A small network was shown many inputs. Here are its activations along a few directions, one row for each input.
In each table, some parts of the input vary, and every possible input appears once, in random order.
A made-up example of a description, with smaller parts first: values(3) and (point or line(9) or (ring(5) and line(6))).
Shared parts are said once, and a part with two or three values counts as separate values.

Other details of the inputs shift rows strongly along two fixed directions, in all tables alike. That doesn't count.

Rows:
R1: [ -7   1  -1   9 -12  18  -9   3   5  -3  11]
R2: [ 19  10  15  -8   7 -26  18  -4  19  -5 -10]
R3: [-18  -1   0   8 -11  12  -7  14  -5   1   5]
R4: [-13  -3   1  10  -9  17  -5  16  -2  -1   8]
R5: [-12   1   1  11 -10  14  -9  10  -3   1  11]
R6: [ -7   3   0   9 -12  17 -11   0   4  -2  12]
R7: [ -7   6  -3   8 -13  20  -6  -7   9   6   0]
R8: [ 14   9  20 -14  10 -34  16   0   5 -11 -12]
R9: [  39 -102  -30  -30    9   -1  -10  -35  -21   26    6]
R10: [ 16  11  18  -4  13 -30   7 -11   6  -7 -11]
R11: [-20   3   0   3 -14  12  -9   1  -4   2   2]
R12: [-18  -2  -1   8 -11  12  -6  16  -5   0   5]
R13: [ 14   9  20 -13  10 -34  13  -6   3  -8 -10]
R14: [ 13  40  -9 -13  42 -34  20  17  -8  -3  -4]
R15: [ -5   3  -4   8 -14  19  -8  -3   9  -2   5]
R16: [ 12   7  22 -10  12 -44  15   8   3  -7  -3]
R17: [-21   1  -1   3 -13  13  -6   5  -3   0   1]
R18: [-10  17 -40   7  17  19   8  15 -26   4   7]
R19: [-14   6   1   4 -13  16 -10  -5  -5   1   0]
R20: [-21   1  -1   3 -13  14  -5   6  -3  -1   0]
R21: [-8  5 -3 10 -9 20 -7 -6  7  4 -6]
R22: [-8  6 -2 10 -9 20 -8 -7  6  4 -5]
R23: [ -7  -1  -2   9 -11  19  -7   7   6  -5   9]
R24: [ -7   2  -1   9 -12  18 -10   2   5  -3  12]
R25: [-14   4   0   4 -12  17  -8   0  -4  -1  -2]
R26: [-18   0   0   8 -12  11  -8  13  -5   1   6]
R27: [-14   5   0   4 -12  17  -9  -2  -4   0  -2]
R28: [-12  22 -36   4  19  19  -1  16 -22   8   6]
R29: [ -9   6  -2  12  -7  18 -13  -6   0   0  -5]
R30: [ 14   9  15  -5  10 -23   9 -14  10  -1  -9]
R31: [-10   8  -1  12  -7  18 -15 -10  -2   1  -2]
R32: [-17   2   1   9 -12  10 -11   8  -6   3   7]
R33: [-18   0   0   8 -12  11  -9  11  -6   2   6]
R34: [ 15   5  22  -7  13 -37  17  12   7  -9   0]
R35: [ 18  11  15  -7   7 -25  16  -7  17  -3  -8]
R36: [ 12  41  -7 -14  42 -33  16  17  -7  -2  -3]
R37: [ -4   1  -5   8 -14  21  -6   2  11  -4   3]
R38: [ 20   5  20  -8  11 -32  18   8  16 -15   0]
R39: [-12  22 -38   6  17  20   3  16 -24   5   6]
R40: [  7   7  21 -15  10 -40  20   7   7 -11  -9]
R41: [ 26 -90 -18 -35  12 -20  -3 -28 -29  25   1]
R42: [ -7   7  -2   8 -13  20  -6  -9   9   6   1]
R43: [-8  4 -3 10 -9 21 -7 -4  8  3 -6]
R44: [ 16   7  22  -6  12 -37  14   7   5  -7   2]
R45: [ -7   0  -1   9 -12  19  -8   5   6  -4  10]
R46: [ -9   7  -1  10  -9  19  -9 -10   5   5  -3]
R47: [ -9   4  -2  11  -7  19 -11  -3   1  -2  -7]
R48: [ 19  11  16  -8   7 -29  12  -8  16  -9  -1]
R49: [ 35 -97 -30 -28   7   1 -12 -37 -22  27   8]
R50: [ 20   9  15  -8   8 -27  19  -2  20  -6 -11]
R51: [-12  -2   1  10  -9  16  -6  15  -2  -1   9]
R52: [ -9   5  -2  11  -7  18 -12  -4   0  -1  -6]
R53: [-10  16 -42   9  15  19  12  16 -27   2   7]
R54: [ -6   4  -4   8 -13  21  -5  -4  10   4  -1]
R55: [ 13   9  20 -13  10 -32  17   1   6 -12 -12]
R56: [  40 -104  -31  -31   10   -2   -8  -33  -21   25    5]
R57: [ 15  10  16  -5  10 -24  11 -11  13  -3 -11]
R58: [ 16   5  22  -7  13 -37  16  10   6  -9   1]
R59: [ 16  12  18  -4  13 -30   8  -9   7  -8 -12]
R60: [-21   2   0   3 -13  13  -7   4  -3   1   1]
Description of these inputs: line(6) and (point or ring(9)).
The inputs of R49 and R15 match in every part but the line(6) part. If R7 is changed in the same way as R49 into R15, which row does it become?
Answer: R35
Which other rows agree with R39 in the line(6) part? List them by row number.
Answer: R9, R17, R22, R25, R26, R29, R34, R45, R54
Which other rows agree with R19 in the line(6) part? List them by row number.
Answer: R6, R11, R30, R31, R32, R36, R42, R44, R48
Which other rows does R23 become when the ring(9) part takes its other values? List them by row number.
Answer: R2, R3, R8, R20, R21, R51, R52, R56

Rows:
R61: [ 12 -46 -39 -20  23  12  -6 -33 -47  30 -21]
R62: [ 18  50  -1 -11  48 -51  29  21  16  -4 -12]
R63: [-35 -63 -16  10 -35  39 -16 -16 -17  12  -4]
R64: [-31 -25 -39  41 -38 115 -58 -14   1  -1  20]
R65: [ 14 -66  16 -11  10 -26 -33 -13 -40  16   5]
R66: [ 34 -65 -46 -18  43 -21   3  -8 -36  24 -11]
R67: [  21 -100  -22  -40    6  -17    5  -14  -38   11  -10]
R68: [ -7  53  65  -2  13 -60  -3  16  17 -14   8]
R69: [ 55 -42  13 -56  36 -84  38   7  -4  -3   6]
R70: [-29 102  44  45 -46  30   1  22  64 -15 -14]
R71: [-28  31 -21  42 -42  99 -45  -1  28  -6  22]
R72: [-23 108  13  29 -20  15   3  -3  36 -19   3]
R73: [ 23  37  17  -1  29 -52  41  31  14 -16  20]
R74: [-28 -17 -44  30 -36  72 -39 -31 -25  14   5]
R75: [ 41 -81 -27 -14  31 -22  17   0 -40  14  19]
R76: [ 42 -40  11 -36  27 -60  32  12 -16 -10   0]
R77: [ -4  81  13 -14  29 -18  23  -6  11  -5 -21]
R78: [-42 -32 -16  42 -52 102 -40 -10   8  21  -5]
R79: [-34  73  43  11 -27 -19  19  18  43 -26  -5]
R80: [  1  43  33 -27   2 -53  29  23  27 -22  -7]
Describe the family of inputs behind these rows.
Answer: values(2) and (point or ring(9))
The inputs of R62 and R66 match in every part but the values(2) part. If R68 is changed in the same way as R62 into R66, which row does it become?
Answer: R65
Which other rows does R80 become when the values(2) part takes its other values? List them by row number.
Answer: R67

Rows:
R81: [-18  59  25  11   1 -27  18  29   8 -25  -3]
R82: [-17 -11 -13   4  -6  12 -11   7 -19   7  10]
R83: [-14  66  22   4   7 -24  14  22  10 -19  -9]
R84: [ -2  -7 -16   1  -7  25  -8  -9  -3   3   8]
R85: [  1  -4 -18   7  -5  24 -10 -14  -3   9   2]
R86: [-14 -25   6   1 -29  19 -11 -11   5   6  -3]
R87: [-14 -20   8   2 -26  19 -16 -12   8   9   2]
R88: [-18  60  25  11   2 -26  16  28   8 -24  -2]
R89: [ 67 -58  -2 -40  40 -64  28 -34  -9   8 -14]
R90: [-18 -12 -13   4  -6  12 -10   8 -20   5   9]
R91: [ -4 -17   4  10 -13  20 -23 -10  -1   2   3]
R92: [ -2  -5 -16   1  -6  24 -11 -11  -2   6  10]
R93: [-14 -24   7   1 -30  19  -9 -10   5   4  -4]
R94: [ -8  -2 -17   0   2  22 -13  -7  -9  16  -1]
R95: [-14  67  22   5   7 -23  12  21  10 -17  -8]
R96: [ -6 -15 -17   3  -8  23  -6   4   1   0   6]
R97: [-13 -16  -8   6  -7  17  -6  12 -14   4  14]
R98: [ -5 -15 -11   5  -8  20  -9  11  -3   8  12]
R99: [ -6 -17 -11   6  -9  22  -5  13  -4   4   8]
R100: [ -4  -5 -18   9  -1  24  -8 -11  -4  12  -4]
R101: [  0  56  22   6   6 -23  14  18  29 -20   1]
R102: [ 59 -78   1 -52  48 -87  24 -21 -28  15  -2]
R103: [-15  -7 -16  -1  -3  17 -11   3 -19   7   0]
R104: [ 57 -54  -1 -47  47 -66  25 -27 -14  14 -17]
R105: [-14 -21   8   2 -27  19 -15 -12   7   8   1]
R106: [  0  56  23   6   5 -24  19  21  29 -25  -3]
R107: [ 44 -55  -2 -44  39 -63  21 -16 -24   9 -12]
R108: [ -2  -4 -16   1  -6  24 -12 -11  -2   7  11]
R109: [ -6 -18 -11   6 -10  22  -4  13  -4   2   7]
R110: [ -3  -8 -17   1  -7  25  -7  -9  -3   2   6]
R111: [ -5 -18   4  10 -13  20 -22  -9  -1   1   2]
R112: [  61    4   34  -38   47 -102   45   -2   23  -17  -11]
R113: [ -8  -2 -17   0   1  23 -12  -7  -9  14  -2]
R114: [-12 -14  -7   5  -6  15 -10  10 -13   9  17]
R115: [ -4  -4 -18   9   0  23  -9 -12  -4  13  -2]
R116: [ -6 -16 -11   6  -9  21  -6  12  -4   5   9]
R117: [  0  -5 -18   7  -6  25  -8 -13  -3   7  -1]
R118: [ -1  56  28  10   4 -24  17  29  25 -18   2]
R119: [ -9  -5 -18   0   0  25  -7  -4 -11   8  -7]
R120: [ 21 -38  11  -9   4 -15  -6 -17  -3   1  -4]
R121: [-11  55  30  11   2 -24  18  30  14 -21   5]
R122: [ -5  -7 -19   9  -2  24  -5 -10  -5   9  -6]
R123: [ -5 -16   4  10 -12  21 -24 -10   0   3   4]
R124: [ -5 -14 -17   3  -8  22  -7   4   1   1   7]
R125: [ 36 -61   1 -30  26 -47  19  -5 -20   7   4]
R126: [-13  57  31  13   1 -23  22  33  14 -27   1]
R127: [ -4  64  21   3  12 -21  20  13  18 -17 -17]
R128: [ -4 -15   5  10 -12  20 -25 -11   1   4   5]
R129: [ -4  -4 -18   9   0  23 -11 -12  -3  15  -1]
R130: [  3  59  20  11  12 -23  21   6  22 -16 -16]
R131: [ -5  24  37   0 -16 -21  11   1  26 -14 -10]
R132: [ -2  -9 -17   1  -8  26  -5  -8  -4   1   5]
R133: [  1  -3 -17   7  -5  24 -12 -15  -2  11   4]
R134: [ -6 -16 -11   6  -8  20  -8  12  -4   7  11]
R135: [-13  65  22   4   8 -24  11  20  10 -15  -6]
R136: [-16  -9 -16  -1  -4  18  -8   4 -20   4  -2]
R137: [ 67 -57  -2 -41  41 -65  26 -35  -8  11 -12]
R138: [ -5 -19   3  10 -15  21 -19  -8  -2   0   0]
R139: [ -4  23  37  -1 -15 -22  10   0  26 -12  -9]
R140: [-19 -15 -13   4  -8  13  -7  10 -20   1   6]
R141: [  4  54  19   3   5 -18  16   6  22 -20  -1]
R142: [ -5  -8 -19  10  -2  25  -4  -9  -5   7  -8]
R143: [  7  58  20   9   6 -21  23   5  23 -22 -14]
R144: [ -8  -3 -17   0   1  23 -11  -6  -9  13  -3]
R145: [-12 -15  -8   6  -6  16  -9  10 -14   7  16]
R146: [ -5 -13 -16   3  -7  21 -10   2   2   4   9]
Describe the family of inputs behind these rows.
Answer: line(6) and (values(2) or ring(9))
The inputs of R134 and R118 match in every part but the line(6) part. If R121 is changed in the same way as R134 into R118, which row does it become?
Answer: R114
Which other rows does R128 become when the values(2) part takes its other values? List them by row number.
Answer: R87
Start at R85 and move only the ring(9) part, one step at a time. The first step leads to R115. Which rows follow, in order?
Answer: R113, R95, R82, R145, R98, R112, R92
